A small network was shown many inputs. Here are its activations along a few directions, one row for each input.
In each table, some parts of the input vary, and every possible input appears once, in random order.
Descriptions start from the smaller parts, as in this example, which fits no table here: one of 2 separate values, together with either a single point or one of 11 places around a ring or (one of 5 places around a ring, together with one of 6 places along a line).
Shared parts are said once, and a part with two or three values counts as separate values.
In the rows, 128 means zero.

Other details of the inputs shift rows strongly along two fixed directions, in all tables alike. That doesn't count.

A family of inputs:
row 1: [138 147 131 123 113 152 117 133 148 103 119 155 118 142 125 110]
row 2: [142 135 136 128 105 139 134 137 137 140 118 155 131 122 123 105]
row 3: [156 146 139 118 104 131 130 148 147 131 131 161 144 130 102 112]
row 4: [151 137 136 132 102 126 138 135 139 144 126 158 139 114 110 107]
row 5: [145 124 139 121 101 128 145 125 128 146 115 153 137  99 109 111]
row 6: [131  96 116  96 143 100 142 140 110 142 137  95 107 111 131 122]
row 7: [ 98 131  99 161 169 206 110 139  55 122 184 112 235  87 136 146]
row 8: [129 141 148 136 106 132 119 131 137 147 107 148 143 132 131 130]
row 9: [131 140 146 132 105 134 117 136 143 140 109 149 147 142 125 135]
row 10: [ 94 147  90 179 179 209 104 127  64 100 182 114 219 101 143 142]
row 11: [115 100 125 104 147  93 127 137 108 149 128  88 122 120 139 147]
row 12: [138 128 111 102 142 105 130 169 133 130 157 106 107 151 119 126]
row 13: [135 139 129 138 111 147 128 120 140 117 113 153 114 128 132 105]
row 14: [121 149 147 157 116 131 126 104 147 106 116 153 123 134 140 134]
row 15: [107 116 113 126 150 103 130 125 117 129 125  85 103 136 141 151]
row 16: [129 122 139 127 114 136 144  88 135 101 114 150 117 107 138 108]
row 17: [129 133 137 140 109 141 141 100 146 101 125 153 113 119 134 111]
row 18: [116 126 116 129 151  98 122 141 119 145 133  88 111 152 135 141]
row 19: [123 134 121 108 146  98 115 164 131 137 149  97 122 161 127 151]
row 20: [130 143 133 142 112 139 133 111 155  95 132 162 116 133 127 111]
row 21: [125 155 143 130 115 146 104 127 150 110 107 146 131 152 132 135]
row 22: [115 136 147 147 114 133 136  93 138 108 104 147 124 122 139 139]
row 23: [124 130 149 133 110 142 119 117 132 140  92 135 137 131 132 128]
row 24: [140 124 140 121 102 144 136 131 134 138 114 147 131 114 124 109]
row 25: [127 106 111 107 140 102 147 146 114 146 141  97 104 120 125 125]
row 26: [132 120 106 121 147 105 135 146 120 138 142  99  96 143 128 116]
row 27: [133 151 137 130 115 142 124 119 157  88 134 163 116 139 126 111]
row 28: [145 150 152 126 106 124 115 144 144 136 120 155 156 142 109 137]
row 29: [118 126 114 125 150 100 118 146 125 138 136  90 114 161 129 145]
row 30: [138 127 153 134 100 123 125 127 133 148 110 147 150 117 118 136]
row 31: [131 124 121 130 142  79 129 151 120 154 151  99 124 137 121 149]
row 32: [127 122 101 123 145 109 130 143 134 114 150 103  90 149 130 125]
row 33: [149 125 141 124  99 130 140 129 135 143 122 151 139 106 111 110]
row 34: [135 128 108 106 149 110 125 160 128 124 147 103 100 158 120 121]
row 35: [113 110 120 115 143  96 133 143 111 152 132  90 118 129 133 151]
row 36: [133 126 151 131 103 121 131 122 126 151 103 148 149 110 115 137]
row 37: [133 124 119 126 140  81 126 156 127 146 154 101 128 147 115 153]
row 38: [131 144 134 146 113 136 137 107 148 102 129 161 112 125 133 107]
row 39: [141 135 131 129 111 147 127 131 140 127 111 152 127 139 118 104]
row 40: [129 126 131 128 111 149 138 109 131 119 101 147 115 115 130 109]
row 41: [110 121 122 139 148  96 134 118 130 108 147  93  98 140 144 154]
row 42: [112 132 119 140 152  94 126 128 140 103 154 101 100 155 138 154]
row 43: [129 152 146 125 115 143 106 134 143 127 102 144 141 155 124 129]
row 44: [108 109 123 125 153  91 137 106 121 109 136  92 104 128 149 151]
row 45: [125 132 134 136 112 139 148  95 139 104 117 154 113 113 132 112]
row 46: [119 121 147 126 115 139 121  99 130 123  85 136 132 116 144 131]
row 47: [143 135 134 124 104 141 131 141 144 133 121 156 135 131 117 110]
row 48: [136 115 156 119 106 118 126 117 123 148  99 146 152 101 122 132]
row 49: [127 128  79 159 200 231 113 119  83 139 215 143 212  91 122 142]
row 50: [124 157 150 139 118 136 112 116 156  92 122 154 128 148 132 137]
row 51: [126 107 108 111 147 108 144 137 110 139 131  93  97 128 126 120]
row 52: [122 118 151 119 117 137 120 108 123 140  81 134 141 116 136 125]
row 53: [143 121 108 116 136  88 141 158 133 142 163 108 116 136 108 127]
row 54: [129  96 114 101 150 106 139 131 107 136 127  90 101 120 132 117]
row 55: [ 92 136  93 172 175 213 108 123  62  99 177 108 219  94 144 146]
row 56: [134 115 136 118 113 146 134 103 128 116  97 143 119 107 136 106]
row 57: [123 145 140 142 112 142 112 119 147 117 104 145 130 145 133 135]
row 58: [125 111 106 120 143 112 137 133 124 120 143  93  88 134 136 124]
row 59: [134 115 111 119 175 115 117 121 142 175 160 112 104 153 132 175]
row 60: [149 113 145 111 103 126 140 119 124 142 111 150 140  92 115 107]
row 61: [110 112 117 120 151 102 130 133 109 146 121  84 112 136 133 146]
row 62: [138 124 137 126 109 149 133 122 130 132 105 143 124 122 125 104]
Each input here is: one of 2 separate values, together with either a single point or (one of 5 places along a line, together with one of 6 places along a line).
- Changing only the choice among 2 separate values turns row 46 into row 56. The same change can be made to row 59. Which row results? => row 49
- Changing only the choice among 2 separate values turns row 58 into row 55. The same change can be made to row 4. Which row results? => row 31
- Which other rows does row 28 become when the place on the line of 6 takes its other values? List them by row number. => row 30, row 31, row 36, row 37, row 48

A family of inputs:
row 63: [129 130 127 129 131 120 125 133 132 135 131 125 125 137 127 135]
row 64: [132 117 133 115 126 114 129 131 125 148 117 122 126 125 125 130]
row 65: [127 130 128 125 128 122 124 134 131 129 123 121 121 139 128 129]
row 66: [128 131 129 128 129 114 126 134 131 130 132 123 127 135 126 136]
row 67: [ 96 124  49 159 224 186 120 161  35 107 251  68 218  96 131 149]
row 68: [127 145 144 145 108 178 117 114 127 117 105 165 166 117 129 117]
row 69: [128 126 124 124 128 124 130 130 130 122 126 123 115 133 130 121]
row 70: [122 128 128 126 129 123 126 127 130 124 119 120 117 137 134 130]
row 71: [126 123 126 124 132 125 132 120 131 120 128 125 114 127 134 127]
row 72: [132 128 124 124 131 124 129 129 132 126 133 128 120 132 125 125]
row 73: [125 123 125 129 131 123 134 119 131 122 129 124 111 126 134 128]
row 74: [131 128 122 129 132 122 131 129 131 129 135 126 119 131 126 126]
row 75: [124 124 125 124 128 125 132 124 130 118 123 122 111 129 135 123]
row 76: [138 131 144 133 106 173 127 115 119 135 108 168 170  98 120 110]
row 77: [120 126 129 126 129 125 126 124 130 122 119 118 116 134 137 131]
row 78: [131 129 124 123 128 124 129 137 130 126 130 125 119 134 125 121]
row 79: [131 131 129 123 130 124 123 137 134 134 133 128 128 137 125 134]
row 80: [120 126 132 130 130 116 129 121 131 122 125 120 118 130 136 137]
row 81: [132 134 150 140 102 166 124 115 118 136 105 165 179  98 122 121]
row 82: [130 118 132 115 124 115 129 135 122 146 111 116 124 127 127 125]
row 83: [124 128 129 126 132 123 126 123 131 126 124 124 120 134 132 134]
row 84: [121 125 129 130 131 122 128 120 132 127 124 121 115 131 136 136]
row 85: [134 129 125 122 129 126 129 136 133 130 138 129 124 132 123 126]
row 86: [131 115 131 119 125 113 132 132 125 153 119 120 125 123 126 134]
row 87: [134 114 130 116 122 107 139 132 124 143 126 120 121 116 123 127]
row 88: [132 129 125 127 128 115 132 134 131 126 137 125 123 130 124 128]
row 89: [129 131 128 122 126 124 123 141 133 133 128 124 125 140 126 131]
row 90: [122 125 130 126 132 124 126 120 131 124 123 122 118 132 136 135]
row 91: [127 126 124 130 132 122 133 122 131 125 131 124 114 129 131 126]
row 92: [127 145 147 149 107 170 120 110 128 117 110 168 170 113 127 122]
row 93: [132 129 126 125 126 117 132 137 133 128 140 127 124 130 124 128]
row 94: [131 130 129 124 131 122 123 133 133 132 129 126 126 137 126 134]
row 95: [128 126 125 125 132 124 132 122 131 122 129 126 116 129 130 126]
row 96: [132 130 124 121 126 125 129 141 132 128 133 126 121 135 125 122]
row 97: [127 128 129 126 132 123 125 126 132 128 125 124 122 136 130 133]
row 98: [129 131 130 127 127 115 126 138 133 132 135 125 129 135 125 137]
row 99: [129 130 129 125 131 122 124 130 132 131 127 126 123 137 127 133]
row 100: [126 126 124 125 128 124 132 127 130 120 124 122 113 132 132 122]
row 101: [130 126 125 125 132 124 130 125 131 124 131 126 118 130 128 125]
row 102: [134 115 128 114 124 117 135 135 121 142 118 119 120 122 125 117]
row 103: [122 128 131 131 130 115 129 124 130 124 127 121 121 132 132 136]
row 104: [134 129 124 123 131 124 129 133 132 128 135 128 123 132 124 125]
row 105: [126 130 129 130 130 114 127 131 131 129 131 122 125 135 127 136]
row 106: [126 126 127 129 129 115 135 123 131 120 131 123 116 128 130 128]
row 107: [123 128 128 131 132 120 128 123 132 129 125 122 117 134 133 135]
row 108: [136 145 140 146 108 176 123 116 130 122 118 173 166 112 122 113]
row 109: [128 130 127 130 131 120 125 130 132 133 129 124 122 137 127 134]
row 110: [131 147 144 143 107 177 116 122 128 121 108 167 169 119 124 117]
row 111: [131 143 143 147 107 171 126 109 128 113 115 170 165 108 125 114]
row 112: [130 131 127 128 130 122 125 137 133 137 135 126 127 137 126 136]
row 113: [130 128 125 128 129 115 132 130 131 125 136 124 121 130 125 127]
row 114: [130 128 124 124 128 124 129 134 130 125 128 124 117 134 126 121]
row 115: [129 126 123 129 132 123 132 125 130 126 133 125 117 130 129 126]
row 116: [134 113 126 118 126 117 139 132 123 148 126 121 122 117 123 126]
row 117: [126 128 128 130 131 120 126 126 132 131 127 123 120 135 131 134]
row 118: [124 124 128 128 129 117 135 120 131 118 129 123 113 125 134 129]
- Changing only one part turns row 87 into row 81. The same change can be made to row 106. Which row results? => row 103
- Changing only one part turns row 71 into row 90. The same change can be made to row 116. Which row results? => row 86
- Describe the family of inputs behind these rows. => one of 2 separate values, together with one of 4 places along a line, together with either a single point or one of 6 places along a line
- A walk changes only the place on the line of 6. It starts at row 85 and steps to row 104. List the rest of the walk in order. => row 72, row 101, row 95, row 71
- List by row number the other rows that have the choice among 2 separate values and the place on the line of 4 in common with row 94. => row 64, row 79, row 83, row 90, row 97, row 99
- Which other rows does row 73 become when the place on the line of 4 takes its other values? List them by row number. => row 71, row 75, row 118
